These are the activations of a small neural network, seen along a few directions. Each row is one input.
In each table, some parts of the input vary, and every possible input appears once, in random order.
Descriptions start from the smaller parts, as in this example, which fits no table here: one of 5 places around a ring, together with either a single point or one of 9 places around a ring or (one of 3 separate values, together with one of 4 places along a line).
Shared parts are said once, and a part with two or three values counts as separate values.

A family of inputs:
row 1: [-0.70  4.04 -3.13 -0.36 -1.82  2.57  2.00 -3.47 -2.52 -1.90  1.09]
row 2: [ 1.18 -0.23  3.77  1.77  1.34  2.99 -3.49 -5.39 -3.98  1.30  0.42]
row 3: [-0.11 -5.07  4.63 -0.37 -1.69 -1.29  2.16  4.31  3.54 -3.65  0.10]
row 4: [-1.80 -2.29 -3.58 -0.66 -1.64  0.72  4.12 -3.17  1.34  1.51  0.81]
row 5: [ 0.42  3.25 -1.27 -3.61 -2.28  1.48 -0.10  1.33 -1.17 -4.33  0.84]
row 6: [-1.25 -3.06 -0.54 -3.08 -3.08 -3.96 -0.17  5.76  1.64 -4.39  0.58]
row 7: [-0.87  4.39 -5.01  0.93  1.43  0.58  2.73 -0.18  1.93  2.46 -0.50]
row 8: [-0.29 -2.79 -2.16 -3.17 -4.54 -6.56  1.05  4.71  0.57 -3.01  2.22]
row 9: [ 1.26  1.22  3.30 -0.94 -2.56 -0.29 -1.57  5.29 -1.97 -6.70 -1.80]
row 10: [-0.16  3.14 -2.23 -0.13 -0.95  2.37  1.11 -3.97 -2.78 -1.59  0.86]
row 11: [ 0.14  1.99  0.06  0.48 -0.07  2.58 -0.66 -4.65 -3.16 -0.61  0.53]
row 12: [-0.92 -2.48 -2.81 -4.20 -2.85 -0.15  2.82  2.10  2.42 -1.22  0.93]
row 13: [ 1.30 -1.02  4.97  2.11  1.99  2.99 -4.58 -5.83 -4.19  1.73  0.19]
row 14: [-1.29 -3.13 -2.54 -0.23 -1.08  0.91  3.21 -3.30  1.08  2.04  0.93]
row 15: [ 0.74  0.70  0.43  2.70  4.15  0.60 -1.65 -1.97  0.73  5.13 -1.28]
row 16: [-1.13 -3.85 -1.37  0.20 -0.53  0.98  2.22 -3.64  1.00  2.48  0.65]
row 17: [ 0.30  3.71 -3.18 -2.30  0.74 -0.35  0.76  4.80  2.86  0.03 -0.61]
row 18: [ 0.41  1.29  1.25  0.85  0.42  2.68 -1.59 -4.95 -3.41 -0.05  0.42]
row 19: [ 0.83  0.36  2.55  1.28  0.96  2.90 -2.53 -4.99 -3.98  0.75  0.47]
row 20: [-0.63 -5.23  1.11  0.73  0.43  1.17  0.53 -4.01  0.20  3.96  0.49]
row 21: [ 1.01 -0.72  3.07  3.66  4.93  1.07 -3.61 -2.50  0.26  6.42 -1.45]
row 22: [ 1.04  3.32 -2.57 -1.53 -0.63 -6.96 -0.82  7.48  0.86 -1.85  0.76]
row 23: [ 0.40  1.51 -0.70  2.46  3.54  0.71 -0.81 -1.60  1.15  4.46 -1.09]
row 24: [ 0.14  2.25 -1.78  1.91  2.99  0.72  0.22 -1.05  1.05  4.15 -0.78]
row 25: [-1.16 -4.42 -0.14  0.24  0.01  0.98  1.42 -3.93  0.50  3.17  0.39]
row 26: [ 0.70  0.31  1.73  3.05  4.39  0.77 -2.54 -2.34  0.68  5.78 -1.42]
row 27: [-0.33  3.15 -2.96  1.62  2.40  0.55  0.99 -0.93  1.74  3.44 -0.79]
row 28: [ 0.06  2.57 -1.05  0.38 -0.63  2.68  0.14 -4.22 -2.86 -1.17  0.82]
row 29: [ 1.25  0.40  6.25 -0.11 -0.71  0.23 -0.61  3.54 -0.73 -6.86 -0.23]
row 30: [ 1.13  0.85  3.97  1.19  2.16 -1.83  0.31  6.73  3.45 -2.53 -1.61]
row 31: [ 0.81  1.98  1.19  0.29  0.15 -2.16 -0.80  8.45  2.47 -2.58 -3.12]
row 32: [-0.16 -6.83  3.59  1.48  1.66  1.23 -1.42 -4.74 -0.28  5.05  0.07]
row 33: [-0.51 -5.84  2.43  1.12  0.90  1.31 -0.40 -4.43  0.03  4.47  0.29]
row 34: [-0.44  3.64 -4.01  1.16  2.04  0.56  1.96 -0.47  1.52  3.02 -0.56]
row 35: [-2.10 -1.63 -4.65 -0.98 -2.14  0.65  4.96 -2.93  1.57  0.98  0.91]
row 36: [ 1.35  2.78 -0.67 -2.70 -3.71 -5.13 -1.61  4.11 -3.45 -5.98  2.32]
row 37: [-0.05  2.57  1.12 -2.46 -2.42 -2.39 -3.01  5.37 -2.21 -7.36  0.51]
row 38: [-0.35 -4.08  1.72 -1.52 -3.60 -1.83  1.29  5.74  2.26 -3.66 -1.64]
row 39: [-0.23  3.24 -0.79 -1.24  0.31 -4.09 -2.03  8.94  1.84 -2.94 -0.76]
Changing only one part turns row 13 into row 21. The same change can be made to row 5. Which row results?
Answer: row 17
What do these inputs look like to the network?
Answer: one of 3 separate values, together with either a single point or one of 4 places along a line or one of 8 places along a line
List by row number the other rows that have the choice among 3 separate values in common with row 8.
Answer: row 3, row 4, row 6, row 12, row 14, row 16, row 20, row 25, row 32, row 33, row 35, row 38
Which other rows does row 19 become when the choice among 3 separate values takes its other values? List them by row number.
Answer: row 15, row 20
Start at row 22 and move only the place on the line of 4, one step at a time. The first step leads to row 39. Which rows follow, in order?
Answer: row 31, row 30

A family of inputs:
row 40: [ 1.01 -0.91 -4.36  3.64  1.83 -0.09  5.79 -5.84  5.07  5.60 -0.81]
row 41: [-0.39 -2.43  7.56 -0.39  3.00 -0.73 -1.87  1.64  0.99 -3.89 -1.58]
row 42: [ 0.99 -0.04  1.21 -0.14 -1.45 -1.70 -0.42  5.51 -0.67 -3.17 -1.02]
row 43: [ 1.26 -6.25 -0.94  0.76  0.57 -0.71 -0.62 -5.88  0.92  9.53 -1.72]
row 44: [ 0.96 -0.74  3.28  1.05  3.52  4.15 -2.73 -6.79 -2.80  7.95  3.22]
row 45: [-0.75  3.80 -4.52 -4.75 -3.05 -4.08  2.14  9.10  0.50 -4.54  1.25]
row 46: [ 1.22 -0.82  3.44  0.24 -0.04 -1.62 -0.86  3.63 -0.42 -2.90 -2.43]
row 47: [-0.67  2.69 -3.07 -2.17 -1.78 -5.50  0.40  6.03  1.39 -5.42  0.21]
row 48: [-3.10  0.67 -0.54 -1.23  0.08 -3.21 -0.57  5.22  1.84 -5.98  0.29]
row 49: [-1.25 -3.17 -0.33 -1.88 -3.63  3.91  2.04 -6.44 -4.27 -2.47  2.31]
row 50: [ 0.72  7.19 -1.75  4.87  0.94  9.58 -3.31 -6.19 -2.53  5.29  0.29]
What do these inputs look like to the network?
Answer: either a single point or one of 4 places along a line or one of 6 places along a line
Start at row 45 and move only the place on the line of 6, one step at a time. The first step leads to row 47. Which rows follow, in order?
Answer: row 48, row 42, row 46, row 41
